Each row below holds a small network's activations on one record, seen along a few directions.
After each row come some of the record's fields: V, Z, N, L.
Not every record has every field; a missing one is left out.
Other fields move the rows too, some of them a lot.
In the rows, 500 means zero.
Strong random noise was added to every row along 11 fixed directions; ignore it. To show where, here is one row again and again, with new noise each time:
[607 360 599 559 363 555 583 473 392 418 523 541 346 568 474 443 477 494 515 512 496 615 539 550]
[399 374 479 585 428 589 683 500 488 510 565 449 413 511 661 490 460 609 483 538 533 583 704 308]
[459 471 347 487 357 594 399 466 506 428 579 407 555 684 494 514 570 540 582 545 560 428 537 449]
[602 615 554 493 522 467 224 403 441 638 372 561 784 499 396 577 534 513 593 431 507 232 443 454]
[520 330 492 528 418 506 541 457 452 488 429 508 401 781 226 333 645 450 603 749 629 643 373 610]
[526 522 349 527 209 535 499 345 397 472 460 486 565 606 449 372 554 602 439 612 484 392 450 521]
[508 567 312 471 350 410 488 386 428 442 329 500 646 495 285 394 484 482 298 488 597 461 559 518]
[473 345 662 476 508 551 508 661 543 652 646 658 448 441 479 541 482 343 436 433 480 625 359 658]
[403 536 250 555 499 596 472 642 632 588 565 430 791 474 517 448 493 458 353 522 611 663 381 292]
[483 430 379 533 364 427 486 279 358 463 680 330 464 327 463 376 419 719 514 593 342 517 490 419]
[556 446 570 534 634 573 494 655 490 572 589 498 519 323 483 590 444 476 421 446 474 725 390 497]
[384 402 572 416 553 464 545 407 431 559 664 353 362 409 460 459 338 556 581 448 431 539 515 520]
[466 353 581 417 502 414 396 486 428 489 617 586 360 322 410 724 548 532 454 428 421 410 676 672]

[456 484 522 546 505 465 387 448 512 546 636 436 554 545 523 450 481 513 641 498 483 472 372 395] | V is v1, N is n1, L is l2
[470 606 541 444 607 563 468 633 549 514 355 501 583 666 492 628 521 391 546 413 654 450 521 522] | V is v1, Z is z2, N is n2, L is l1
[581 491 645 522 566 581 630 572 370 419 428 482 322 554 502 524 432 483 453 449 502 639 493 608] | V is v2, Z is z2, N is n1, L is l1
[626 506 624 655 411 595 620 591 486 595 349 751 534 595 670 506 654 486 422 617 497 484 451 471] | V is v2, Z is z2, N is n2, L is l2
[414 144 475 747 358 448 414 525 650 522 740 568 594 727 628 242 585 411 769 629 575 583 486 192] | V is v1, Z is z2, N is n1, L is l1
[710 635 694 637 764 477 573 512 387 571 262 551 559 231 458 615 463 628 439 484 514 605 517 333] | V is v1, Z is z1, N is n2, L is l2
[533 610 487 560 442 579 555 571 535 462 415 517 650 535 611 551 424 444 418 363 612 455 567 334] | V is v1, Z is z2, N is n2, L is l2
[449 514 504 436 542 531 365 681 640 629 589 654 613 454 541 644 602 362 431 385 500 423 398 589] | V is v1, Z is z1, N is n1, L is l2
[431 436 547 580 529 561 549 544 610 628 510 456 617 608 604 327 413 423 589 492 598 612 414 333] | V is v2, N is n2, L is l1
[604 467 588 443 228 550 417 454 470 449 579 592 443 577 527 494 476 417 552 403 413 391 462 705] | V is v1, N is n2, L is l1
[468 741 394 404 381 416 465 328 377 460 355 450 542 486 481 467 398 555 384 416 449 296 440 649] | V is v1, N is n1, L is l1
[641 474 415 472 350 595 321 451 511 303 508 457 445 840 485 478 639 471 743 579 514 428 466 591] | V is v2, N is n1, L is l2
[513 481 341 560 497 513 505 429 495 341 563 299 452 574 527 417 497 630 633 581 516 604 542 324] | V is v1, N is n1, L is l2
[462 491 633 459 557 516 447 523 478 605 623 470 404 487 514 576 521 562 611 553 375 418 338 624] | V is v2, Z is z2, N is n2, L is l2
[654 400 608 716 364 622 625 536 476 571 422 651 484 588 605 355 579 543 571 673 477 587 393 375] | V is v2, Z is z1, N is n1, L is l2
[581 514 731 517 507 527 447 441 459 632 610 606 509 468 618 511 443 477 655 391 389 347 430 521] | V is v1, Z is z1, N is n2, L is l1
[468 341 403 583 635 409 317 672 634 462 600 574 593 394 415 668 688 451 445 572 537 593 523 442] | V is v2, Z is z2, N is n2, L is l2
[505 567 577 553 643 503 687 683 473 519 205 599 493 430 461 574 456 413 221 445 589 705 446 566] | V is v2, Z is z2, N is n1, L is l1
[716 683 465 416 627 527 344 548 475 269 366 435 582 547 274 644 500 342 538 371 654 584 519 514] | V is v2, Z is z1, N is n2, L is l2
[644 456 612 670 539 497 443 538 457 580 353 641 608 431 481 591 555 551 499 528 555 453 595 346] | V is v1, N is n1, L is l2
[465 523 361 493 704 397 349 509 581 427 448 401 649 498 337 504 496 448 584 494 651 607 515 358] | V is v1, N is n1, L is l1
[386 551 461 395 539 467 566 434 515 525 477 406 404 539 582 448 416 539 548 476 487 430 579 535] | V is v1, N is n1, L is l2
[367 514 348 528 385 400 586 320 385 521 542 372 468 329 503 351 426 707 422 591 344 421 477 442] | V is v2, Z is z1, N is n1, L is l1
[389 532 428 309 564 478 449 463 559 419 656 383 391 429 412 629 452 479 499 405 522 486 607 604] | V is v2, Z is z1, N is n2, L is l2
[643 481 551 528 447 476 356 478 450 338 393 604 487 544 427 717 667 496 575 474 534 358 765 545] | V is v2, N is n2, L is l1
[425 324 606 678 517 361 517 406 491 633 546 571 540 418 579 351 475 528 634 581 454 473 591 247] | V is v2, N is n1, L is l1
[288 465 402 459 413 313 453 400 566 535 645 515 555 470 417 341 411 388 458 463 478 482 427 486] | V is v2, N is n1, L is l1
[370 564 503 373 342 617 567 433 518 675 651 473 428 517 698 400 454 610 472 570 335 374 212 670] | V is v2, Z is z2, N is n1, L is l2
[424 277 516 482 462 300 549 461 480 349 594 552 322 555 234 382 505 331 500 544 583 623 582 647] | V is v2, Z is z2, N is n2, L is l1
[504 736 333 490 482 590 450 511 448 331 441 284 598 559 599 541 384 539 444 333 542 465 466 410] | V is v1, N is n1, L is l2
[475 557 443 484 417 702 670 421 462 579 576 253 460 549 603 338 399 658 571 591 422 585 364 425] | V is v2, Z is z1, N is n2, L is l1
[617 444 440 677 365 553 613 469 472 412 554 507 438 518 552 406 627 607 507 730 443 689 462 385] | V is v2, Z is z1, N is n2, L is l2
[376 510 371 486 586 365 375 547 599 503 563 455 647 426 398 463 466 399 484 454 547 542 456 400] | V is v2, N is n1, L is l2
[501 509 476 610 490 648 610 668 593 651 381 704 555 561 626 665 781 573 387 699 558 498 546 447] | V is v1, Z is z1, N is n2, L is l1
[550 582 511 616 548 674 510 560 454 588 578 433 595 346 773 565 452 668 514 468 368 506 468 290] | V is v2, Z is z1, N is n1, L is l1
[567 534 288 499 274 688 460 502 581 343 588 435 519 795 665 400 580 518 611 571 547 494 520 432] | V is v1, Z is z1, N is n1, L is l2
[422 392 418 565 305 401 457 446 479 406 686 469 523 508 537 316 372 411 442 402 458 493 509 452] | V is v2, Z is z2, N is n1, L is l1
[582 447 539 702 579 551 664 637 509 460 681 481 466 234 628 551 415 519 398 473 498 869 566 223] | V is v1, Z is z1, N is n2, L is l2

Which values does each new row have?
[406 504 638 439 627 411 628 434 535 645 377 555 466 542 398 380 441 424 590 489 605 510 504 469] | V is v1, Z is z1, N is n1, L is l2
[378 500 454 483 671 555 579 659 576 589 371 531 481 569 411 681 712 512 410 665 619 531 481 623] | V is v2, N is n2, L is l1
[648 462 412 607 576 490 408 528 486 436 363 459 638 430 492 447 561 577 511 596 533 641 498 360] | V is v2, Z is z2, N is n1, L is l1
[579 449 648 589 438 610 598 377 326 401 482 349 307 595 615 426 397 682 691 471 417 448 626 417] | V is v2, Z is z1, N is n1, L is l1
[471 532 580 617 531 482 745 405 460 595 535 471 435 422 620 403 461 638 501 657 435 639 398 342] | V is v1, Z is z2, N is n2, L is l2
[577 579 658 507 465 448 637 436 430 523 424 538 523 394 640 304 194 410 397 243 413 503 489 430] | V is v2, Z is z2, N is n1, L is l2
[439 443 421 433 467 527 589 437 488 448 351 482 394 706 380 474 614 536 564 613 637 434 721 555] | V is v1, Z is z1, N is n1, L is l1
[399 457 313 569 192 569 723 429 477 316 611 402 329 664 688 297 427 580 404 557 453 576 563 474] | V is v2, N is n1, L is l1
[689 665 506 451 544 464 362 363 355 558 421 416 608 164 458 480 387 698 432 457 301 446 367 500] | V is v2, Z is z1, N is n1, L is l2
[368 369 517 476 568 442 490 378 547 589 556 365 473 633 457 235 388 519 764 526 531 490 505 383] | V is v1, Z is z1, N is n1, L is l1
[513 513 299 562 282 721 507 515 529 370 650 379 531 633 751 429 533 601 532 544 475 491 546 326] | V is v2, Z is z1, N is n1, L is l2
[604 735 499 477 567 567 595 464 366 469 306 398 538 346 595 497 329 627 380 348 410 494 513 485] | V is v2, Z is z1, N is n1, L is l1
[632 586 513 448 471 731 419 693 501 359 519 479 447 732 445 579 506 338 504 375 570 578 259 723] | V is v2, Z is z1, N is n1, L is l2
[495 373 532 564 728 342 431 498 506 666 482 509 585 224 414 463 503 598 469 601 402 627 439 404] | V is v2, Z is z2, N is n1, L is l1
[526 515 638 514 652 338 488 529 469 608 504 611 508 237 378 563 495 448 360 487 386 553 310 621] | V is v2, Z is z2, N is n2, L is l2
[545 482 569 521 642 572 534 536 381 323 303 370 240 634 561 684 556 658 608 531 514 485 752 522] | V is v2, N is n1, L is l2
[318 441 495 358 439 524 464 489 616 531 699 469 506 620 589 475 423 395 617 384 489 349 562 513] | V is v2, Z is z2, N is n2, L is l1
[478 462 575 520 375 404 692 348 481 531 481 581 415 410 633 279 302 488 448 405 430 478 681 383] | V is v2, Z is z1, N is n1, L is l2
[604 623 454 531 448 713 597 661 497 460 417 457 540 662 560 484 483 461 405 493 586 604 301 555] | V is v1, Z is z2, N is n2, L is l2
